Each row below holds a small network's activations on one input, seen along a few directions.
In each table, some parts of the input vary, and every possible input appears once, in random order.
Descriptions start from the smaller parts, as in this example, which fits no table here: line(4) and (point or ring(9) or (values(2) and ring(8))).
Shared parts are said once, and a part with two or three values counts as separate values.
In the rows, zero is written as 128.

Other details of the inputs vary at random and push rows far along two fixed directions, the same in every table; ignore that.

A family of inputs:
x1: [123 132 171 136  95 116 116  94 124 159 141 112 101]
x2: [128 131 118 122 151 133 122 130 136 120 122 127 135]
x3: [116 129 119 117 134 123 139 138 126 126 122 133 135]
x4: [127 130 167 140  93 109 113  93 120 157 141 113 100]
x5: [114 125 122 121 137 120 129 140 126 120 125 138 134]
x6: [129 132 120 120 149 139 124 126 124 124 112 134 136]
x7: [125 133 170 136  86 119 112  89 131 156 152 115  98]
x8: [117 124 128 124 135 120 127 143 122 118 123 135 138]
x9: [115 118 118 113 137 129 136 141 120 131 133 127 140]
x10: [125 138 112 128 152 134 126 131 130 128 124 129 136]
x11: [126 135 113 126 149 134 119 135 136 125 126 127 134]
x12: [115 125 132 122 135 127 131 144 126 119 123 134 139]
x13: [129 133 121 121 153 137 129 127 125 118 118 127 133]
x14: [131 130 120 117 148 138 117 130 129 121 113 134 135]
x15: [127 135 166 133  92 117 120  92 127 159 147 114 101]
x16: [118 126 121 121 138 119 136 139 123 126 122 136 133]
x17: [225 106  85 203  40 143 179 169 150  90 142 143 122]
x18: [111 115 119 115 134 131 130 142 124 126 135 127 141]
x19: [128 133 117 126 152 134 130 127 130 123 121 128 136]
x20: [130 130 121 119 151 136 123 130 131 115 119 126 131]
Each input here is: values(2) and (point or line(4) or ring(5)).
Question: A walk changes only the line(4) part. It starts at x6 and steps to x13. List the rest of the walk in order.
Answer: x19, x10
Question: A walk changes only the line(4) part. It starts at x11 and steps to x2. List the rest of the walk in order.
Answer: x20, x14

A family of inputs:
x21: [145 144 134 150 124 118 109  98 142 145 134 126  95]
x22: [114 129 150 144  94 109 128 120 134 146 158 121 116]
x23: [132 115 166 149 106 110  98 114 123 117 126 131 107]
x24: [141 142 154 135 115 149 120  94 141 134 126 116 109]
x25: [ 94 119  95  89 207 138 109 145 125 122 117 125 162]
x26: [ 97 123 139  93 180 116 123 154 103  94  83 146 155]
x27: [ 90 145 112  83 195 143 104 145 140 100 110 130 153]
x28: [147 140 134 149 122 126 125  94 110 155 127 109 109]
x29: [125 118 155 123  85 118 132 117 117 148 137 125 111]
x30: [ 95 150 108  90 195 128 107 140 145 106 100 144 153]
x31: [148 128 149 132 118 154 119  96 129 146 142 111 113]
x32: [149 153 142 147 120 123 124  93 123 150 123 127 103]
x33: [124 129 145 130  99 116 147 107 122 150 146 116 112]
x34: [ 78 116  97  86 169 127 128 161 122 114 124 145 160]
x35: [220 103  60 189  73 141 225 221 141  67 123 155 164]
x36: [150 124 137 138 120 140 119  92 116 155 137 107 119]
x37: [113 125 155 142  86 110 118 128 130 146 148 126 117]
x38: [ 93 127 106  80 202 150 105 148 133 112 124 128 157]
x39: [ 74 116 111  88 162 124 123 168 119 113 121 148 162]
x40: [123 128 162 130  87 108 137 124 121 150 133 122 115]
x41: [140 130 127 153 126 121 110 100 129 150 137 108 101]
x42: [206  99  40 189  81 148 203 217 149  64 140 154 161]
x43: [146 150 150 140 115 133 121  89 142 139 117 129 109]
x44: [128 118 144 122  93 121 137 106 117 149 141 121 110]
Question: What is each input in this table made of?
Answer: values(2) and (point or ring(5) or ring(6))
Question: The inputs of x38 and x31 match in every part but the values(2) part. If x39 is changed in the same way as x38 into x31, which row does it become?
Answer: x29
Question: Change only the values(2) part in x43. List by row number the other rows that result.
Answer: x30
